These are the activations of a small neural network, seen along a few directions. Each row is one input.
Each table varies a few parts of the input and shows all the possible inputs, shuffled.
Descriptions start from the smaller parts, as in this example, which fits no table here: one of 8 places around a ring, together with either a single point or one of 11 places around a ring or (one of 2 separate values, together with one of 6 places along a line).
Shared parts are said once, and a part with two or three values counts as separate values.
In the rows, zero is written as 128.

Other details of the inputs vary at random and push rows far along two fixed directions, the same in every table; ignore that.

A family of inputs:
x1: [129 125 129 114 166 126 106 111 143  91 125 159  58 137]
x2: [116  54 206 182 138  87  30 149 192 151 127  87 172 176]
x3: [116 108 148 106 183 113  86  98 168 115 119 153  84 140]
x4: [134 100 133 152  86 155 141 158  88 163 132  76 203 100]
x5: [127 181 106  84 158 122 168  97 143  81 112 175  59 134]
x6: [115 117 132 122 168  94  61  93 153 106 127 175  69 158]
x7: [124 167  96 127 118 147 178 144 101 126 124 135 123 116]
x8: [146 102 128 156  76 146 153 161  78 151 126  86 204 114]
x9: [130 117 134 115 157 107  74  90 149  95 127 165  66 145]
x10: [135  79 148 139 126 122  80 129 125 161 145 109 169 130]
x11: [146 196  83 107  84 150 206 127  89 133 135 131 134 100]
x12: [126 207 110 138  87 147 235 170 134 115 128 103 136 100]
x13: [121 109 143 105 185 107  95 105 168 102 117 155  80 151]
x14: [119 201  80 118  97 165 212 143  86 137 125 130 129  89]
x15: [126 161 110  94 160 134 142 103 136 107 137 162  58 119]
x16: [142  52 159 144 142 105  73 139 125 146 140 114 161 155]
x17: [132 109 135 143  89 142 141 145 109 176 124  81 226 106]
x18: [135 106 131 150  84 148 124 144  96 159 135  89 197 104]
x19: [109 188 124 117 138 128 156 108 185  71 124 166  23 145]
x20: [119 174  96 125 106 147 160 127 104 137 130 137 132 106]
x21: [127 161  98 132 109 135 174 138  93 125 123 135 133 124]
x22: [138  60 155 142 148 117  80 144 131 149 141 108 155 147]
x23: [129  71 159 134 137 100  68 120 146 147 121 114 173 149]
Description of these inputs: either one of 3 separate values or (one of 4 separate values, together with one of 5 places around a ring).
Question: Which of the alternatives is x19?
Answer: one of 3 separate values

A family of inputs:
x24: [138  83 142 148 113 118  91 136 115 145 130 110 167 143]
x25: [117 167 110 115 134 131 146 116 132 119 125 153  98 125]
x26: [120 116 134 127 137 120 119 127 134 134 119 126 140 132]
x27: [126 134 118 141 103 143 134 138 112 138 136 117 137 112]
x28: [115 144 156 143 144 108 126 131 191  90 118 137  76 154]
x29: [128  38 169 156 143 118  54 141 133 151 142 104 156 143]
x30: [129 126 131 114 136 118 121 111 139 121 122 138 120 133]
x31: [119 159 144 150 107 127 162 157 164 118 129 104 127 136]
x32: [132 119 122 134 110 149 149 141 102 130 130 113 142 114]
x33: [136 146 117 110 148 123 132 113 130 104 138 158  75 131]
x34: [122 175 111 113 129 136 143 110 135 114 130 149  92 110]
x35: [127 108 142 107 174 120  94 102 158 105 121 152  79 145]
x36: [121 135 121 122 144 127 105 108 139 100 128 155  71 131]
x37: [127  89 150 150 115 123  88 133 126 147 126 104 177 124]
x38: [130 149 110 124 119 142 171 144 112 139 128 118 148 112]
x39: [132 154 113 118 105 137 166 129 117 142 130 118 149 112]
x40: [128 140 113 137 110 136 145 139 103 134 123 123 144 126]
x41: [134 145 118 120 112 153 168 138 114 141 127 113 148 109]
x42: [123 108 145 116 165 100  70  92 161 103 125 165  78 156]
x43: [131 143 111 125 118 141 170 142 110 133 122 117 153 115]
x44: [132  75 145 151 130 121 101 151 109 145 129 106 173 137]
x45: [128 165 118 103 136 134 149 108 132 113 116 144 100 117]
x46: [124 143 126 112 147 116 110 100 148 112 132 160  84 139]
x47: [132 130 125 125 133 119 110 115 129 122 135 145 103 140]
x48: [131 157 118 120 111 144 160 129 117 145 127 113 150 106]
x49: [125 139 116 135 120 131 134 136 112 137 130 129 132 128]
x50: [122 140 119 134 112 133 144 133 115 136 120 124 152 124]
x51: [132 144 111 132 115 141 164 149  99 137 133 121 143 114]
x52: [141  54 160 148 135 108  71 139 121 141 135 110 164 148]
x53: [117 132 128 117 150 120 120 118 145 129 127 141 111 133]
x54: [138  96 141 130 132 120 109 133 132 142 136 114 153 133]
x55: [142 143 111 118 108 140 171 135 108 130 126 116 151 114]
Question: The inputs of x34 and x37 match in every part but one. If x25 is changed in the same way as x34 into x37, which row does it become?
Answer: x50
Question: Describe the family of inputs behind these rows.
Answer: one of 2 separate values, together with either a single point or (one of 3 separate values, together with one of 5 places around a ring)
Question: Change only the choice among 3 separate values in x24. List by row number the other rows that result.
Answer: x36, x40

A family of inputs:
x56: [119 147 129 116 146 135 127 117 143 124 124 138 111 116]
x57: [141 177 106 133  72 157 214 158  91 136 123 101 166 110]
x58: [124 116 138 142 134 132 114 144 125 132 129 122 132 127]
x59: [127 116 135 138 115 119 114 130 134 129 131 122 141 138]
x60: [126 102 122 135 129 133 112 125 109 140 126 132 139 138]
x61: [127 145 124 121 124 123 127 115 144 116 125 140 107 134]
x62: [132 135 125 127 111 137 165 138 124 124 128 117 133 121]
x63: [122 104 123 131 125 129 109 118 110 144 126 135 144 135]
x64: [120 144 126 113 144 130 131 118 145 125 120 135 110 121]
x65: [135 137 121 109 136 119 121 105 114 118 121 149 112 117]
x66: [127 127 111 119 142 139 128 119 116 121 122 148 102 138]
x67: [127 111 143 133 139 120 133 138 138 130 125 120 142 136]
x68: [133 143 119 110 137 122 124 112 129 134 143 145 105 126]
x69: [127 106 143 141 127 135 122 133 132 126 135 117 129 123]
x70: [134 149 124 132 105 133 158 138 120 123 126 123 137 132]
x71: [139 111 128 133 131 123 113 134 119 144 147 126 134 133]
x72: [131 114 141 128 124 126 119 124 145 136 124 115 144 131]
x73: [138 108 128 128 126 116 109 120 106 130 125 133 145 121]
x74: [117 148 122 128 137 127 122 123 133 118 130 146 107 122]
x75: [128 141 128 116 131 133 130 113 147 121 122 133 103 123]
x76: [142 109 129 131 134 128 116 139 119 142 145 123 132 134]
x77: [131 134 136 119 135 125 145 124 143 110 125 139 105 135]
x78: [120 106 132 114 133 138 113 114 119 147 122 123 149 130]
x79: [121 142 122 125 140 119 134 127 134 116 126 140 106 135]
x80: [119 123 136 139 129 127 106 131 132 139 129 125 143 122]
x81: [141  98 128 122 138 127 116 130 115 118 129 122 145 122]
x82: [129 146 128 123 124 119 132 119 142 111 126 144 111 141]
x83: [123 139 123 125 142 128 132 134 131 117 124 138  98 130]
x84: [124 108 138 132 138 122 130 139 136 131 127 118 138 132]
x85: [136 109 138 111 134 124 110 116 114 133 122 119 152 116]
x86: [128 115 143 135 125 136 111 123 140 136 128 115 138 120]
x87: [125 124 136 135 130 115 118 128 140 137 124 122 152 137]
x88: [118 147 120 121 136 124 125 120 139 123 123 141 108 125]
x89: [141 132 115 117 124 140 156 140 116 137 146 122 135 116]
x90: [135 115 136 113 136 127 114 122 130 150 143 118 143 124]
x91: [131 111 139 139 123 124 120 138 129 127 128 116 131 141]
x92: [124 118 136 146 116 129 106 128 128 129 136 121 135 127]
x93: [129 104 140 136 125 130 125 136 134 127 130 115 129 129]
x94: [122 116 132 140 130 123 115 141 127 134 128 123 134 131]
x95: [124 142 122 126 123 126 125 119 135 114 130 139 101 130]
x96: [127 143 129 124 144 121 140 130 136 115 121 138 106 139]
x97: [127 121 142 129 139 120 124 124 146 139 121 116 152 133]
x98: [123 110 140 136 137 132 122 141 133 131 130 123 135 121]
x99: [148 116 118 135 114 136 137 143  92 133 124 113 161 116]
x100: [123 148 124 124 138 114 134 120 140 117 124 144 115 137]
x101: [130 132 123 141  91 138 140 139 118 145 128 105 161 117]
x102: [127 126 130 133 114 133 145 139 125 153 122  96 180 117]
x103: [123 146 125 128 125 133 120 114 138 116 131 139 102 123]
x104: [130 111 138 142 122 129 117 139 126 128 130 114 127 135]
x105: [124 108 137 132 136 127 126 142 134 132 127 119 135 127]
x106: [121 118 136 144 131 128 111 141 124 133 132 125 136 126]
x107: [133 145 133 114 133 127 136 113 153 118 120 138 113 133]
x108: [119 146 120 123 137 116 131 121 138 118 126 142 111 133]
x109: [127 140 125 126 128 123 132 124 135 110 129 138 101 138]
x110: [121 107 126 126 125 131 108 115 113 148 124 132 145 133]
x111: [120 148 120 120 138 118 130 118 142 122 123 140 113 131]
x112: [124 140 124 124 143 123 136 131 134 116 123 137 102 136]
x113: [124 142 126 135 129 133 125 121 129 111 135 138  96 127]
x114: [133 205  88 128  80 171 223 145  87 121 129 116 124  91]
x115: [125 139 124 129 127 128 128 124 131 112 130 136  96 133]
x116: [126 119 138 139 132 115 122 138 131 132 126 122 143 141]
x117: [129 107 115 127 116 149 143 140 104 142 127 114 164 124]
x118: [132 121 140 134 116 120 115 128 142 132 125 124 146 141]
x119: [134 140 116 115 136 120 125 115 126 130 145 148 104 128]
x120: [118 145 119 124 135 121 126 124 135 120 126 143 106 127]
x121: [142 105 127 134 131 120 110 127 105 127 126 130 142 125]
Question: The inputs of x97 and x87 match in every part but one. If x85 is changed in the same way as x97 into x87, which row does it become?
Answer: x65
Question: Describe the family of inputs behind these rows.
Answer: one of 6 places along a line, together with either one of 3 separate values or (one of 2 separate values, together with one of 4 places along a line)
Question: Change only the place on the line of 4 in x120. List by row number the other rows that result.
Answer: x74, x100, x108
Question: List by row number the other rows that have the place on the line of 6 in common with x99.
Answer: x57, x58, x66, x76, x83, x91, x96, x104, x112, x114
